Each row below holds a small network's activations on one input, seen along a few directions.
Each table varies a few parts of the input and shows all the possible inputs, shuffled.
A made-up example of a description, with smaller parts first: one of 8 places around a ring, together with either a single point or one of 9 places along a line or (one of 2 separate values, together with one of 6 places along a line).
Shared parts are said once, and a part with two or three values counts as separate values.

Other details of the inputs vary at random and push rows far along two fixed directions, the same in every table; ignore that.

Rows:
R1: [ -3   2  -5  -6  -2  -4  -2  -2 -20   3   7  12  -5   2  13]
R2: [  4   0   0  -6   2 -42  58 -10   0 -29  17 -18   0  23 -28]
R3: [-16   1 -12 -38  -8 -18  13  -5 -21 -24  13   3   2   2 -17]
R4: [-28  -5   0 -41  -8 -11  28 -14  -4 -16  -5 -14  -4  -6 -24]
R5: [-37 -10 -13  -6   8  34 -37  12  19  12  19 -25  -3  -5  -7]
R6: [-28  -2  -3 -38   7 -40  45 -24  -6 -25  -3   7 -16  11  -1]
R7: [-30  -3 -33  -1  24  17 -36  27  28   6  18  -6  -7  -7  -6]
R8: [-12  -4   7 -23  12 -24  13 -10   5 -12  -5   4   1   8  11]
R9: [-18  -6 -10  -1 -10   9  -5   1   5  14 -11  -8 -18  -5  -7]
R10: [-26  -2 -39  27  36  48 -86  41  45  29  32 -20  -5 -10  13]
R11: [ 90  15  57  75 -24  22  29  -1   2  15 -38  12  27  -4   3]
R12: [ -5   0 -24   5  -6   9 -30  18  -8  10  12   5 -17  -4   3]
R13: [ 98  18  33  88 -10  22 -11  16 -10  21 -12  18  33  -5  11]
R14: [-20  -2 -32  15  15  13 -38  22  26  16   8   1 -25  -6   4]
R15: [-12  -1 -29   9  16  36 -67  29   6  16  33 -15   3  -5   8]
R16: [-29  -6  13 -46 -12 -34  60 -38 -20 -18 -15  -4 -11   7 -12]
R17: [ 98  16  63  43 -23   1   7 -23 -26   5 -59  55  40 -10  46]
R18: [-26 -13  26 -58 -16 -38  58 -38 -19 -25 -16  -7   4  13 -10]
Each input here is: one of 3 separate values, together with either a single point or one of 5 places around a ring.
The inputs of R18 and R8 match in every part but the choice among 3 separate values. If R4 is changed in the same way as R18 into R8, which row does it become? -> R7
Change only the choice among 3 separate values in R14. List by row number the other rows that result. -> R9, R12

Rows:
R19: [-26  -6 -13 -32  -7 -13  -2  -2 -18  -5  12  -3 -11   6  -2]
R20: [-23  -7  -7 -16   7 -19  20  -2   9 -11  17 -22  -7  13 -16]
R21: [-21  -7  -3 -18  -7  -6  15   1   1  -4  18 -30   0   8 -25]
R22: [ 43   8  24  30   0  -2  13  -7   1  -4 -18  17  15   2  12]
R23: [ 31   5  26  16  -1   5   7 -11   6   6 -37  23  12 -10  17]
R24: [-18  -2 -15 -14   8 -22  13   2  -6 -14  28 -14  -5  14 -11]
R25: [-14  -4 -18 -12   3 -24  13   4 -10 -12  31 -16  -7  15 -15]
R26: [ 28   4  28  13 -16   8  10 -18  -6   6 -41  23   4 -10  17]
R27: [ 40   8  16  18  -6  -2   4  -7 -14   3 -24  29  12  -8  18]
R28: [-18  -1 -15 -26   6 -21   4  -2 -10 -21  14   1  -5   6  -4]
R29: [-31  -5 -11 -32   9 -14   7  -6  -1 -11   9  -3  -4   3  -3]
R30: [ 35   6  21  11 -14   3  -3 -13 -21   4 -29  29  10  -8  23]
R31: [ 25   4  28  14 -12  13   3 -16  -1   9 -42  22   4 -11  18]
R32: [ 42   8  16  20  -8  -3   5  -3 -13   4 -23  29  10  -6  16]
R33: [ 27   3  29  13 -13   9   1 -15   1   9 -42  21   8  -9  19]
R34: [ 26   6  23  17 -15  14   5 -14  -8   8 -39  25   1 -13  17]
R35: [-16  -2 -21 -23   2 -20   1   2 -12 -17  19  -3  -7   6  -7]
R36: [-36  -7  -6 -38   1  -7  -2 -11  -7  -9   4  -3  -6   3   3]
R37: [-30  -6 -10 -26   1 -14  20  -7   1  -6   3  -7 -13   1 -13]
R38: [ 42   9  20  40  -8   3  21  -4   1   2 -21  13   3  -2   3]
R39: [-25  -6 -10 -26   6 -15   6  -4   7 -15   6  -8  -7   4  -9]
R40: [-37  -9  -3 -36   0  -7   2 -12   1  -4  -2  -8  -9   1  -1]
R41: [-26  -5 -12 -22   3 -13  11  -3   7 -13   5  -9 -12   4 -14]
R42: [ 31   8  19  24  -7   8  12  -8  -2   6 -35  26   3 -13  11]
R43: [-31  -5  -9 -31   9 -13   9  -7   2  -8   5  -4  -5   2  -3]
R44: [-20  -3  -7 -22  -1  -7  10   1  -7 -12  28 -21   3   8 -16]
R45: [ 39   7  20  23  -9   0  13  -9   1  -4 -32  23   5  -8   8]
R46: [ 41   6  25  37  -5   2  20  -6   8   3 -24  10   7   0   3]
R47: [-33  -4 -11 -35   0  -9  -5  -7 -15  -8   9  -1  -7   2   4]
R48: [ 29   8  26   8  -8   8   0 -16 -10   0 -34  30  10  -9  28]
R49: [ 53   9  17  37  -8  -8  12   2 -10   0  -8  16  10   5   7]
R50: [ 34  10  21  15   1   3   7 -10  -3   0 -29  31  12  -9  22]
R51: [-23  -3 -10 -13  -9  -1  17   3  -6  -4  22 -25  -8   4 -27]
R52: [-31  -7  -9 -26   5 -13  12  -4   8  -4   2  -9  -8   3 -10]
R53: [ -17   -2  -48   65   42   75 -114   66   54   66   48  -30   -6  -10
   13]
R54: [ 36   8  -7  40   3  22 -43  24   4  18  -1  17   5  -8  18]
R55: [-24  -6 -12 -23   2 -15   8  -1   8 -12   6 -10 -10   5 -12]
R56: [ 44  10  22  31   1  -2  14  -5   0  -4 -15  18  12   2  14]
R57: [-25  -4 -13 -27   8 -15   4  -3   3 -17   9  -5  -6   5  -6]
R58: [-33  -6  -9 -25   4 -10  14  -6   6  -4   2  -8 -12   1 -12]
R59: [-15  -4 -11 -19  -8 -12   8   4 -18  -8  33 -22   2  10 -21]
R60: [ -16   -2  -42   57   30   85 -120   65   41   65   53  -34    4  -15
    7]
R61: [-12  -4 -11 -17 -10 -13   8   7 -17  -7  34 -23   0  12 -23]
R62: [ 41   6  31  29 -16  13  16  -7  -2   6 -23   4  16  -5  -3]
R63: [ -14    1  -47   59   28   81 -121   68   32   65   57  -31    3  -15
    8]
R64: [-22  -5 -12  -9   2 -17  24   0   6  -8  20 -22 -14  12 -22]
R65: [-23  -7  -1 -21  -3  -5  13  -1   1  -6  19 -28   2   6 -22]
R66: [-26  -2 -19 -20  11  -6 -10   5  -4  -1  16  -1  -5   0   1]
R67: [-23  -6  -4 -22  -1  -6  11  -1  -4  -9  22 -25   3   7 -19]
R68: [-25  -3 -17 -19   0 -12  11   0   0 -14   8  -6 -17   2 -14]
R69: [ 39  11  17  18   0   1   1  -6  -2  -9 -25  30  11  -6  20]
R70: [-37  -7  -6 -37   2  -6  -1 -11  -3  -5   1  -5  -8   2   2]
R71: [-21  -5  -4 -17 -10  -8  23  -2  -5  -7  19 -27  -5   7 -28]
R72: [ 42   5  25  35  -4  -2  18  -5  10   3 -24   9  11   2   5]
R73: [ 26   6  -1  34  13  29 -44  16  16  15  -9  17   9 -11  22]
Describe the family of inputs behind these rows. -> one of 5 places along a line, together with one of 11 places along a line
The inputs of R63 and R66 match in every part but the place on the line of 5. If R60 is changed in the same way as R63 into R66, which row does it become? -> R29
The inputs of R34 and R38 match in every part but the place on the line of 5. If R26 is changed in the same way as R34 into R38, which row does it become? -> R64
Change only the place on the line of 5 in R32. List by row number the other rows that result. -> R19, R49, R54, R61
Start at R54 and move only the place on the line of 11, one step at a time. The first step leads to R35. Which rows follow, in order? -> R28, R69, R73, R57, R39, R55, R41, R45, R68

Rows:
R74: [ 35   8   7  58   3  51 -52  25  11  37  -2   1  15 -13  14]
R75: [-78 -14 -43 -18  21  28 -41  27  29  30  44 -44 -21   0 -16]
R76: [ 44   8  -3  64  20  36 -54  29  26  33  -6  16  11 -11  26]
R77: [ 84  11  78  20 -37 -17  65 -49 -23 -22 -76  40  30  -4  16]
R78: [-54  -8 -57 -11  25   7 -45  39  13   9  72 -39 -17  11 -19]
R79: [-52  -9 -59  -9  17   8 -43  38   7  12  74 -44 -17  11 -23]
R80: [-58 -11 -46 -34   8 -11 -12  24  -6  -4  67 -44 -18  19 -33]
R81: [ 23   6   7  56  14  56 -46  19  37  42 -24  11   1 -22  21]
R82: [-42 -13   8 -68 -17 -44  63 -34 -18 -38   6 -23  -5  15 -31]
R83: [-93 -13 -57 -65  26  15 -77  13   3  13  23   4 -31  -9  26]
R84: [ 44   9   6  66   2  56 -61  30  15  44  -4   4  19 -16  16]
R85: [-33  -7  -7 -60   1 -67  64 -25 -17 -48  16  -9 -11  25 -23]
R86: [ 48  11   0  64   4  47 -53  30   7  37   8   8  17 -12  14]
R87: [-37 -11   6 -63 -21 -48  64 -27 -26 -38  10 -23  -9  17 -33]
R88: [  60   14   61  -26  -25  -26   37  -59  -44  -30 -100   92   19  -20
   62]
R89: [ 73  11  77  16 -32 -21  78 -52 -19 -19 -82  45  22  -4  15]
R90: [-22  -6  -6 -54 -14 -62  68 -21 -36 -50  26 -17  -7  24 -32]
R91: [-83 -16 -42 -46  18 -12   2   8  27  -6  31 -35 -34  10 -26]
R92: [ 46  10  -5  69  17  39 -54  31  18  31   2  14   9 -11  23]
R93: [ 48  11  -4  67  12  42 -57  34  15  30   8  10  16 -12  19]
R94: [-43 -10   0 -56  -4 -46  66 -32   2 -37 -12  -9 -14   8 -27]
R95: [ 93  15  78  24 -41 -19  71 -43 -31 -20 -73  40  31  -8  13]
R96: [-24  -4  -7 -53  -3 -62  65 -22 -23 -49  18  -9  -8  21 -23]
R97: [ 24   6   7  59   7  51 -50  18  31  44 -24   9  -1 -19  19]
Describe the family of inputs behind these rows. -> one of 2 separate values, together with either a single point or one of 11 places along a line
The inputs of R77 and R82 match in every part but the choice among 2 separate values. If R89 is changed in the same way as R77 into R82, which row does it become? -> R75
Change only the choice among 2 separate values in R85. List by row number the other rows that result. -> R76
